A small network was shown many inputs. Here are its activations along a few directions, one row for each input.
Each table varies a few parts of the input and shows all the possible inputs, shuffled.
Descriptions start from the smaller parts, as in this example, which fits no table here: one of 8 places around a ring, together with either a single point or one of 11 places around a ring or (one of 3 separate values, together with one of 4 places along a line).
Shared parts are said once, and a part with two or three values counts as separate values.

Other details of the inputs vary at random and push rows far along two fixed directions, the same in every table; ignore that.

Rows:
row 1: [-35   1   2  -5 -31 -57  44  -3  17 -14 -22  40]
row 2: [ 15  -1   1  -4  13  13 -15  -3   3  -4  17 -12]
row 3: [ -7   7  -3 -22   6 -29   7 -15  20 -11   9  -3]
row 4: [ 11   2   4  -6  22   7 -11   6  -7   6   3  -7]
row 5: [ 11   1   1   4   9   9 -13   0   1   1  12 -12]
row 6: [ 10   2   5   3   9  11 -14   0   4   1   5 -17]
row 7: [  6   3  -2  -6  21  11 -15   5  -2   8   4  -7]
row 8: [-10   9  -4 -19  11 -25   9 -12  24 -15   6  -2]
row 9: [  8   2   2   4   9   8 -15   1   0  -1  10 -14]
row 10: [  0  -3 -12   1 -19  -7  15   9 -22   2  -9  10]
row 11: [ 10   5   4   5  10  10 -11   0   4   2  11 -11]
row 12: [ 12   0   2  -4  13  12 -17  -3   2  -6  15 -14]
row 13: [  3 -14 -10  19 -23  26   9  20 -49  25 -20  12]
row 14: [ -9   9  -3 -17   6 -33   6 -12  20  -7   6  -9]
row 15: [-11  -7   2   9 -19   3   9   1  -4  -2 -11  13]
row 16: [ -9  -8   3   9 -21   2  11  -1  -1  -1 -13  13]
row 17: [ -6  -5   4   9 -20   1  12   1   0  -1 -12  15]
row 18: [ -2  13   6  -5   0 -30   4  -5  28 -13   8 -10]
row 19: [ -6 -17   1  31 -25  40   1  12 -37  23 -27  17]
row 20: [ 10   3  -2 -14  25  14 -16   0   2   2  11  -7]
row 21: [ -8  -4   2  10 -18   1  12  -1  -1   0  -7  17]
row 22: [  6   1  -4  -4  22  15 -12  -1  -4   6   2 -12]
Each input here is: one of 2 separate values, together with either a single point or one of 4 places along a line or one of 6 places around a ring.
Changing only the choice among 2 separate values turns row 21 into row 11. The same change can be made to row 15. Which row results?
> row 19
Change only the choice among 2 separate values in row 18. List by row number the other rows that result.
> row 17
A walk changes only the place on the line of 4. It starts at row 1 and steps to row 20. List the rest of the walk in order.
> row 8, row 3

Rows:
row 23: [  4   5   1   0   8   0  -8  -1   3   0   7 -12]
row 24: [ 1  2  5  3  6  0 -7  0  8  1  6 -5]
row 25: [  7   4   6  -1   9   2  -8  -2   7  -1   3 -10]
row 26: [ 3  1  1 -1  6  4 -3 -3  5 -3  7 -1]
row 27: [-2 -3 -3  3 -7  4  6 -3 -5  2 -3  5]
row 28: [ 6  4  3 -1  4  2 -3  2  2 -4  5 -6]
row 29: [ -1   2  -6 -12  13  -2  -2   1  -2   2   1  -1]
row 30: [ 7  3  3 -2  4  3 -3 -2  5 -2  3 -4]
row 31: [-6 -3 -2  4 -5  5  1  1  0  0 -4  6]
row 32: [-4 -2  0  7 -7  1  2  1 -3  7 -5  0]
row 33: [-21  11  -4 -22  -3 -58  26 -10  27 -18   0   8]
row 34: [-3 -1 -4  6 -7  0  2  4 -6  2 -3  0]
row 35: [-4 -5  1  2 -6  4  0  0 -2 -1 -2  9]
row 36: [-3 -2  1  2 -8  6  5  0 -2  0 -7  7]
row 37: [-2 -2  1  6 -7  4  3  3 -1  2 -1  8]
row 38: [-4 -4 -5  4 -6  3  4 -1 -5  2 -5  2]
row 39: [ 2 -4  3  4 -9  2  3  1 -4  0 -6  6]
row 40: [ 5  0  3 -1  3  0 -6  1  4 -2  9 -3]
row 41: [ 7  2  3 -1  7  1 -9  1  3 -5 11 -6]
row 42: [ 8  1 -1 -5  6  0 -7 -4  1 -2  9 -9]
row 43: [-1 -1  0  7 -7  1  3  6 -4  0 -5  2]
row 44: [-4 -4 -1  6 -5  4  3  1 -2 -1 -4  6]
row 45: [ 8  1  2 -3  8  2 -9 -2  5 -4 10 -4]
row 46: [-2 -4  3  1 -8  4  3  0 -4 -1 -6  6]
row 47: [-2  0  1  7 -6  3  3  3 -2  0 -1  7]
row 48: [-1 -3  2  4 -7  5  7 -1 -3  0 -6  6]
row 49: [-4 -2 -3  1 -7  5  4 -2 -4  2 -4  5]
row 50: [  6   4  -4 -13  16  -4  -3   2  -4   4   5  -6]
row 51: [  1   1  -5 -11  13  -3   1   0  -4   2   1   0]
row 52: [-3  0  5  8 -6  1  2  4 -3  2 -7  2]
row 53: [ 0 -3  0  6 -7  2  3  3 -2  1 -8  3]
row 54: [  7   4  -1  -4   6   2  -5  -2   3   0  10 -10]
row 55: [ 5  3  1  0  5  3 -5 -2  6 -2  7 -1]
row 56: [-3 -2  5  7 -7  2  3  3 -1  5 -8  2]
row 57: [  4   2   1  -5   8   4  -7  -1   6  -5   4 -10]
row 58: [-3 -2  0  7 -7  1  1 -2 -3  6 -7  2]
row 59: [  2   3  -5 -16  17  -1  -5   0  -2   3   3  -5]
row 60: [ 6  2  0  0  9  2 -9  0  7 -3  8 -7]
row 61: [ 3  2  0  1  5  1 -6  2  6 -2  8 -6]
row 62: [-5 -3  0  6 -6  3  3 -3 -4  4 -6  2]
row 63: [ 6 -1  3 -4  9  3 -7 -4  4 -5 10 -5]
row 64: [-6 -4  3  8 -3  4  2 -2  0  2 -5  7]
row 65: [-1 -4 -1  3 -9  0  3  1 -7  3 -2  3]
row 66: [ 5  1 -1 -8  7  2 -7 -4  2 -3  9 -9]
row 67: [-21  12  -4 -20  -5 -59  25  -5  28 -16   1   9]
row 68: [ -1  -2  -6  -6   2  -2   6   3 -12   8  -9   8]
row 69: [-4 -2  3  9 -4  3  0  0  1  4 -6  7]
row 70: [ 7  0 -1 -6  7  1 -6 -5  1 -3  9 -9]
row 71: [ 5  2  1 -1  4  0 -4  3  4 -2  4 -9]
row 72: [ 6 -1  4 -4  4  2 -3 -3  2 -5  4 -5]
row 73: [ -6  -3   4   5  -6   4   2   0  -1   3 -10   5]
row 74: [-5 -2  0  3 -6  6  2  0  0  1 -3  9]
row 75: [-3 -1 -1  8 -6  2  1  5 -3  0 -2  4]
row 76: [  5   2   6  -2  10   3  -6  -4   6  -2   4 -10]
row 77: [  6   1   1  -3   9   3  -5  -2   5  -5   5 -10]
row 78: [  5   5  -4 -11  17  -4  -4   4  -5   1   6  -5]
row 79: [ -2  -1  -6  -5   3  -2   5   3 -10   7  -8   8]
row 80: [-2 -2 -5  5 -8  1  2  1 -5  3 -5  2]
row 81: [-1 -2 -1  4 -9  0  2  2 -8  1 -1  2]
row 82: [-3 -3 -4  5 -8  1  3  3 -5  4 -3  0]
row 83: [-8 -3  3  6 -4  5  0 -1  1  3 -6  7]
row 84: [ 8  4 -2 -4  7  2 -6 -4  4 -1  8 -9]
row 85: [-5  0  4 10 -4  2  0  3 -1  3 -3  5]
row 86: [-2  0 -2  5 -8  2  4  2 -6  2 -2  3]
row 87: [-1  2  0 -3  6  1 -6 -5  4  1  3 -8]
row 88: [ 1 -4  3  4 -9  1  4  3 -4  1 -4  4]
row 89: [ 1 -2  3  5 -9  1  3  4 -6 -1 -4  4]
row 90: [ 0 -1  2  5 -9  3  5  3 -2  2 -5  5]
row 91: [ -2   0  -5  -4   2  -3   6   6 -14   6  -7   7]
row 92: [ 0  2 -4 -4  5  2 -5 -2  3 -2  5 -9]
Changing only one part turns row 88 into row 72. The same change can be made to row 82. Which row results?
> row 38
Changing only one part turns row 65 into row 42. The same change can be made to row 90. Which row results?
> row 30
What is each input in this table made of?
> one of 5 places along a line, together with either one of 2 separate values or (one of 3 separate values, together with one of 4 places along a line)
Change only the place on the line of 4 in row 83. List by row number the other rows that result.
> row 31, row 35, row 74
Change only the choice among 3 separate values in row 56. List by row number the other rows that result.
> row 24, row 32
Change only the choice among 3 separate values in row 48. List by row number the other rows that result.
> row 26, row 27
